A small network was shown many inputs. Here are its activations along a few directions, one row for each input.
In each table, some parts of the input vary, and every possible input appears once, in random order.
Descriptions start from the smaller parts, as in this example, which fits no table here: one of 6 places along a line, together with either a single point or one of 9 places along a line or (one of 2 separate values, together with one of 5 places around a ring).
Shared parts are said once, and a part with two or three values counts as separate values.

Other details of the inputs shift rows strongly along three fixed directions, in all tables alike. That doesn't count.

A family of inputs:
R1: [ 70 -23   9  -6  -2  32 -38  33  25   4 -29]
R2: [-32  -7  12 -11  24  27  -5  18 -45  73 -28]
R3: [-66  -7   8   4  -3  -5  10   2 -15 -28  16]
R4: [  4  48  -1  -3  24 -51  33 -45 -35  33  29]
R5: [ 35  -5  26 -11  -3   8 -12  34  23  24 -20]
R6: [-13  25 -15   3  22 -20  15 -35 -42  49   1]
R7: [-42 -19 -24  15  -1 -13   2 -23  -6 -52  24]
R8: [ -4  52 -18   0   3 -61  40 -61  -2  14  39]
R9: [-63 -31  15   3  -1  39  -5  51 -15 -28   1]
R10: [ 26 -31  25 -19   3  62 -49  56  13  32 -48]
R11: [-27  45  15 -14  28 -16  21 -16 -41  43  -7]
R12: [-49 -38 -12   6  -9  35   4   3   4 -33   5]
R13: [ 26  41 -14  -6  21 -44   2 -58 -15  34   5]
R14: [-55 -13  17  14 -19  16   9  22  -3 -23   1]
R15: [-22  29 -21 -18  26  -2  26 -38 -41  60   5]
R16: [ 77  -3 -26  -6 -18 -31  -9 -26  38 -17   3]
R17: [ 51   1  26  -6 -11  19 -18  37  35  13 -20]
R18: [ 11  45   4   0   6 -40  25 -42  -8  16  22]
R19: [ 21   8 -28  32 -37 -50  21 -38  45 -93  53]
R20: [ 36  44 -22  -3  28 -44   7 -54 -21  23   5]
R21: [-36   6 -15  32 -27 -30  26 -19   6 -64  33]
R22: [-27 -27 -22  12  -7 -15  10 -30  -1 -51  28]
R23: [ 92  18   9   8 -22 -15 -17  10  47 -26  -4]
R24: [-27  55   4 -14  31 -22  29 -24 -54  55   6]
R25: [-40 -39 -15   2  -9  13   7 -10   5 -36  11]
R26: [ 39  51  -9  -6  11 -78  31 -60 -11  28  32]
R27: [-63 -25  -5   8   6  37  -4  11 -10 -30  -5]
R28: [ 74  -4  28  -6 -11   5 -43  50  37  -4 -33]
R29: [-30  29  20 -20  24 -10  10  -3 -41  62  -3]
R30: [ 58 -24  16 -12  -6  32 -37  27  29  13 -35]
R31: [-50 -49  -6   1 -14  58  -7  29  16 -27  -8]
R32: [-42 -19  -9  12 -13  -1  18  11   9 -44  35]
R33: [ 14  -4  17  -9   9  26 -22  21  -9  67 -41]
R34: [100  17  -5   0 -30 -53  -8 -12  71 -24   5]
R35: [-56 -11 -19  10  -2  11   8 -22 -11 -33  15]
R36: [-47 -31  15  18 -17  26  -1  47  -4 -30   1]
R37: [-32  15   8 -18  33  23  11 -18 -44  64 -13]
R38: [-30  24  -4   0  20  -1  16 -31 -36  57 -10]
R39: [-26   0   9 -23  34  28  -8   9 -48  68 -20]
R40: [-13   2 -16  21 -21 -59  26 -44  11 -71  54]
R41: [ 82  20   3   2 -21 -43 -21  -9  36 -22   5]
R42: [ 48 -18  12 -11   6  47 -42  43  10  21 -40]
R43: [ 69   5  15  11 -29 -27 -22  17  36  -6  -9]
R44: [ 83   7  11   5 -14 -12 -30  29  41 -31 -19]
R45: [ 89  14 -18   4 -15  -9 -27 -12  40 -25 -13]
R46: [ 49  19  12  -1  -3  -2 -15  28  18  -9 -26]
R47: [ 35 -24  46  -3 -18  37 -38  73  30  25 -47]
R48: [-30   0   6 -21  35  48   5  14 -46  75 -25]
R49: [-39 -47 -15  -2 -12  26   2  11  14 -29  -2]
R50: [-42 -23  16   6 -10   5   7  15   6 -33  15]
R51: [ 24  39 -15  -4  29 -15   4 -29 -20  30 -14]
R52: [-23 -32 -29  11  -7   2  12 -16   1 -47  24]
R53: [-43 -48 -20   3 -10  35   2  15   4 -38  10]
R54: [-16 -30 -34  15 -17 -22  12 -36  12 -63  34]
R55: [-52 -49   1   6  -2  64 -10  38  -6 -31 -10]
R56: [ 18  10  19 -23  13  -1   0  28  -5  58 -12]
R57: [  5  24   4  -4  14 -25  23 -15 -18  24  19]
R58: [-24  -7 -17  17 -26  -9  17  -2  28 -61  38]
R59: [-72 -19  19   2  -5  38   1  37 -12 -23   0]
R60: [ -1  14   6  -4  21  28  -6  12 -31  66 -34]
Each input here is: one of 2 separate values, together with one of 5 places around a ring, together with either a single point or one of 5 places along a line.
The inputs of R53 and R15 match in every part but the place on the ring of 5. If R36 is changed in the same way as R53 into R15, which row does it become?
Answer: R21
Change only the choice among 2 separate values in R26. List by row number the other rows that result.
Answer: R54
Change only the place on the line of 5 in R10. List by row number the other rows that result.
Answer: R13, R25, R30, R49
A walk changes only the place on the line of 5. It starts at R8 and steps to R17. List the rest of the walk in order.
Answer: R18, R59, R11
Which other rows agree with R20 in the place on the ring of 5 and the choice among 2 separate values? List them by row number.
Answer: R1, R6, R42, R52, R53

A family of inputs:
R61: [ 18  10  22  -1   7  26 -20  32  -2  31 -31]
R62: [ 23   6   1  10 -19 -28   4  -7  23 -17  18]
R63: [-11   9  23 -14  22  20  -8  33 -28  27 -20]
R64: [-22  -9   2  -5  11  17  -9  17 -20   7 -16]
R65: [  3  15 -14  -8  18 -30  17 -33 -18  22  14]
R66: [-11  32  15   0  16  -2  12  -4 -26  27  -5]
R67: [ -9  31   0   1   2 -15  16 -12  -9  21   7]
R68: [ 30   7   7   9 -24 -34   8  -7  29 -30  24]
R69: [-27 -19   2   5  -4  29   3  13   0   0  -6]
R70: [-83 -30 -10  14 -14  -3  26  -7 -12 -38  30]
R71: [-103  -72    8    3   -6   48   -3   41   -4  -56   11]
R72: [ -9  15 -23  12 -18 -45  22 -59  19 -43  34]
R73: [ 66 -20 -13   6 -24  26 -35  17  54 -41 -20]
R74: [-11  37   4  -7   9 -43  34 -28 -18  24  28]
R75: [ -1  21  -5 -10  21 -23   3 -37 -22  18   4]
R76: [ 28 -19  -5   5  -5  -6 -10   1  17 -17   2]
R77: [ 38   6 -27   9 -21 -19   3 -33  34 -32  14]
R78: [ 52  -9  -2   8 -20  16 -31  27  41 -27 -28]
R79: [  2   7  -8  -3  13  16  -1 -16 -18  29 -11]
R80: [ -5   0  -5  -9  23  13  -5 -14 -32  35  -9]
R81: [-15  16   9  -7  19 -19  10  -6 -31  37   8]
R82: [-16  14  13 -12  11  -2  12  11 -16  41   1]
R83: [  2  31  -3   3   7 -12   6 -11  -8   9  -1]
R84: [-21  22   2  -9  12   0  14  -6 -22  45  -9]
R85: [ -9   8 -11 -12  23 -13  13 -30 -32  40  10]
R86: [-11  -6  14 -11  17   6  -5  15 -25  42 -14]
R87: [ 30 -18   4 -15  11  43 -32  31   0  23 -32]
R88: [ 11  13 -37  12 -16 -60  32 -64  20 -43  46]
R89: [  5  19 -25  14 -12 -42  11 -60  17 -47  26]
R90: [ 59  -5  21   7 -32  14 -24  46  57 -34 -16]
R91: [-12  24  -3   1  14  -6   7 -19 -26  31 -10]
R92: [ -8   3  -3 -10  10  20   5  -8 -17  42 -10]
R93: [-10  13   6 -19  12 -15  15 -22 -13  38   5]
R94: [-98 -58  -6  16 -16  56   8  35   3 -58   9]
R95: [ 39  10 -25  20 -17 -26   1 -40  27 -42  12]
R96: [ 52 -14  -1   9 -18   0 -32  15  28 -31 -18]
R97: [ 19  16  22  -6  15   0 -10  14 -16  21 -15]
R98: [ 28  -4  -4 -17   1  12  -4   5   9  27  -8]
R99: [ 16  -7  17 -14   1  19 -11  35   8  36 -24]
R100: [ 18  -1  26  -8  11  28 -28  41 -12  31 -33]
R101: [-36 -19 -18  15  -7  15   6  -5   6 -46   9]
R102: [-14  -2  -1 -16  15  11  13 -10 -24  48  -1]
R103: [ 31   2  -4   4 -11 -25  -7   2  21 -24  11]
R104: [ 27 -13   8 -11  12  35 -26  33   0  21 -33]
R105: [  1  38 -14  16 -11 -51  25 -49   1 -10  30]
R106: [-39 -14   0   8  -6 -14  14   7  -1 -48  29]
R107: [-95 -52   3  19 -21  46   6  35  -2 -47   3]
R108: [ 60 -33   6   5 -14  30 -42  34  37 -29 -28]
R109: [-101  -41  -10   11   -2   10   18   10  -21  -48   26]
R110: [ -9  14  22 -10  19 -12   9   7 -28  35   4]
R111: [ 32   9   6  16 -28 -19   1   0  36 -40  12]
R112: [ 11  28   0  -7  18 -19   1 -10 -23  23  -3]
R113: [ 25  11  27  -7   6  31 -19  46   6  20 -33]
R114: [  7  -2 -13 -11  13  -4   2 -14 -10  20   4]
R115: [ 55 -20  -1   4 -24  -1 -12   7  43 -21  -2]
The inputs of R79 and R80 match in every part but one. If R66 is changed in the same way as R79 into R80, which row does it become?
Answer: R97
The inputs of R71 and R89 match in every part but one. If R106 is changed in the same way as R71 into R89, which row does it become?
Answer: R113
What is each input in this table made of?
Answer: one of 5 places around a ring, together with either a single point or (one of 2 separate values, together with one of 5 places along a line)
